A small network was shown many inputs. Here are its activations along a few directions, one row for each input.
Each table varies a few parts of the input and shows all the possible inputs, shuffled.
Descriptions start from the smaller parts, as in this example, which fits no table here: one of 6 places along a line, together with either a single point or one of 9 places around a ring or (one of 2 separate values, together with one of 5 places around a ring).
Shared parts are said once, and a part with two or three values counts as separate values.

Other details of the inputs vary at random and push rows far along two fixed directions, the same in every table; ignore that.

Table:
row 1: [  7  12  -8   8 -15  -9  -1  -3  30  -7  -6  -2  -6   8  -5]
row 2: [ -2  -9  -5   1 -16   2 -20  -5  16  -4  -3   3   1  -7  -8]
row 3: [  6  -7  -7  -5 -20  -2  -9  -7  18  -9  -3  -2  -6  -3  -5]
row 4: [  4 -30 -33  67  52  41  65 -54 -14  42  15 -64   2 -12  65]
row 5: [  0   6 -20 -15 -12  -6   0  -9  23  -4   0  -9  -1   6  -7]
row 6: [  7  15  22 -13  25 -17  29  26 -45  -5   5  16   2  10  -1]
row 7: [  5   0  -8  -4 -13  -9   2 -12  26  -6   1   2  -3   3 -11]
row 8: [  8   7  21 -11  18  -7  23  29 -54  -6  -1  18   0   5   2]
row 9: [ -1   5  28  -8  21  -5   7  35 -52  -5   4  15   4   1   5]
row 10: [  1  21  14 -25  24 -11  29  29 -46  -3   4   6   5  13   4]
row 11: [  7   2  -3  -7 -13 -11  -2 -12  27  -7   1  -5  -3   2  -7]
row 12: [-14  -7  -2   2  -7   6 -29  -7  20   7  -2  10   2  -6 -10]
row 13: [-13  -7   4   0  -7   2 -33  -5  21   6  -1   0   2  -5  -6]
row 14: [-12  19  31   5  25  -3  -5  43 -47   7  -3  22   4   8   6]
row 15: [ -2   3  26  -7  20  -2  10  34 -53  -3   2  21   5   2   2]
row 16: [  0 -11  -7   1 -15   2 -21  -6  15  -5  -5   4   1  -4  -8]
row 17: [  0   1  -6  13 -19   4 -23   4  20  -5 -10   2  -2   0  -2]
row 18: [-12  -5   4   0  -7   3 -34  -5  20   7   0   1   2  -6  -8]
row 19: [-14   8  33  -8  29  -5  -5  34 -48   6   6  18   5   1   2]
row 20: [  7   8  27 -14  16  -7  21  31 -51  -7   1  13   0   4   6]
row 21: [  9  -5  -5  -6 -20   0  -9  -8  18  -7  -4  -3  -5  -3  -6]
row 22: [  4 -43 -10  79  46  49  41 -47 -18  40  15 -60   3 -26  68]
row 23: [  5  -8 -10  -4 -20   1  -5  -8  18  -7  -5   4  -5  -1  -9]
row 24: [  6   1  -6  -6 -12 -12  -2 -11  27  -7   2  -4  -4   2  -8]
row 25: [-15  -9  -2   3  -7   4 -30  -5  20   7  -1   7   2  -4 -10]
row 26: [-11 -40  -6  81  54  50  30 -50 -15  49  17 -58   3 -25  67]
row 27: [-14  -6  -1   2  -7   2 -31  -6  19   7  -1   5   2  -7 -10]
row 28: [  6  -6 -11  -4 -20   3  -5 -10  18  -7  -5   7  -4  -3  -8]
row 29: [-12  -8  -3   2  -6   2 -32  -6  18   7  -2   6   2  -4 -10]
row 30: [ -1   5 -23 -14 -12  -3   3 -10  23  -3  -2  -3   0   8 -10]
row 31: [  8   4 -10   9 -23   1  -9   1  21  -8 -12   1  -7   3  -2]
row 32: [ -1   7 -22 -13 -12  -5   2 -11  22  -3  -1  -5   1   5 -10]
row 33: [ -1  -8  -1   0 -16   4 -22  -6  16  -6  -3  -1   0  -6  -6]
row 34: [ -1   7 -23 -14 -12  -1   4 -12  23  -2  -2   0   1   6 -10]
row 35: [  1  32   9 -10  22  -9  29  39 -45  -3  -4  10   2  19   5]
row 36: [  5   2  -9  -5 -12  -7   2 -13  26  -5   0   5  -2   1 -11]
row 37: [  0   9 -18 -15 -13  -3   0 -12  22  -5  -1  -9   0   6  -8]
row 38: [  7  -4  -5  -5 -21   1  -9 -10  17  -9  -4  -2  -5  -4  -6]
row 39: [  8  18  29 -15  24 -16  28  27 -44  -5   7  11   2   8   1]
row 40: [  6   9  23 -11  16  -7  23  30 -53  -6   1  17   0   2   2]
row 41: [  5   3  -8  -4 -13 -11   0 -13  25  -6   1  -1  -2   0 -11]
row 42: [  0  -9  -1  -2 -16   2 -23  -5  18  -5  -3  -2   1  -6  -4]
row 43: [ -2  -9  -7   1 -15   6 -18  -6  17  -4  -4   8   1  -6  -8]
row 44: [  2   8 -18 -16 -12  -4  -1 -10  23  -3  -1 -10   0   6  -8]
row 45: [  6  19  29 -14  23 -15  28  26 -44  -7   7  12   1   8   1]
Description of these inputs: one of 5 places along a line, together with either a single point or one of 8 places along a line.
Changing only the place on the line of 5 turns row 40 into row 41. The same change can be made to row 21. Which row results?
Answer: row 39
Changing only the place on the line of 5 turns row 18 into row 44. The same change can be made to row 27. Which row results?
Answer: row 32
Which other rows does row 42 become when the place on the line of 8 takes its other values? List them by row number.
Answer: row 2, row 9, row 15, row 16, row 22, row 33, row 43
Which other rows does row 6 become when the place on the line of 5 takes its other values? List them by row number.
Answer: row 4, row 8, row 16, row 29

Table:
row 46: [-4  9  0  0 -1  1 -7 16 -7 -2 -7  7  2  6 -2]
row 47: [  0  -8 -14  28 -10   9 -10 -20  35   7  -3 -13  -3  -4   7]
row 48: [-1 11  7  4 -1 -4 -6 14 -4 -3 -4  7 -1  4 -2]
row 49: [-2 10  6  2 -2 -2 -6 15 -4 -1 -6  8 -2  5 -1]
row 50: [  6  -5 -20  11  -9   3   6 -30  34   3   2 -21  -3  -3   4]
row 51: [ -8   0   5 -12   6  -2  -9   4  -8   3   2   8   4   0  -8]
row 52: [ 15  -9  14   7 -15   2  -5  14 -13 -16  -7  13  -7  -6  -1]
row 53: [ -9 -18 -18  10  -5  12 -13 -29  29  11   4 -15   2 -10   3]
row 54: [  5   9   1 -13   0 -11  10   5  -3  -6   1   0  -1   7  -5]
row 55: [-5  8  0  0 -2  0 -6 16 -7 -1 -6  8  0  5 -2]
row 56: [ -6   0  10 -11   6  -6 -10   5  -6   1   5   5   3   0  -6]
row 57: [-1  9  6  2 -1 -5 -7 15 -4 -3 -5  5 -1  6 -1]
row 58: [-6  2 12 -9  6 -6 -9  4 -6  1  5  7  3 -2 -7]
row 59: [-10   0   4 -14   6   0  -9   5  -8   1   3   7   6   0  -7]
row 60: [  1  10  -5 -16   0  -5  11   5  -5  -6   0   3   2   7  -5]
row 61: [ -8   1   7 -14   5  -1 -10   6  -7   3   3   6   5  -1  -6]
row 62: [  1   9  -6 -15  -1  -7  11   6  -5  -5   1   4   0   6  -6]
row 63: [ -2  -7 -20  23 -12  14 -12 -18  31   8  -6 -17  -2  -3   9]
row 64: [-6  0 13 -8  6 -7 -8  4 -4  1  5  9  3 -1 -7]
row 65: [ 22  -8   8 -10 -14  -6  12   4 -11 -19  -3   8  -6  -5  -3]
row 66: [ 10 -35  -3  16 -20  13 -12 -30  22  -3   1 -11  -5 -21   4]
row 67: [ -8   1  10 -11   5  -4  -8   4  -6   2   4   8   1  -1  -6]
row 68: [  5  -9   5  42  64  26  74  -9 -65  30  16 -36   4  -5  57]
row 69: [ -2  -8 -22  24 -11  13 -12 -20  30   9  -7 -14  -2  -3   7]
row 70: [  3   9  -5 -14   0  -7  10   4  -6  -4  -1   4   0   8  -7]
row 71: [  6  10   4 -10   1 -11  12   4  -1  -6   2   5  -1   6  -6]
row 72: [  3  10   1 -13  -1  -8  11   4  -3  -5   0   3  -2   6  -5]
Changing only one part turns row 56 into row 57. The same change can be made to row 59. Which row results?
Answer: row 46
What is each input in this table made of?
Answer: one of 3 separate values, together with either a single point or one of 8 places along a line
Which other rows agree with row 71 in the choice among 3 separate values? List them by row number.
Answer: row 50, row 54, row 60, row 62, row 65, row 68, row 70, row 72
Which other rows does row 53 become when the choice among 3 separate values takes its other values? List them by row number.
Answer: row 55, row 62
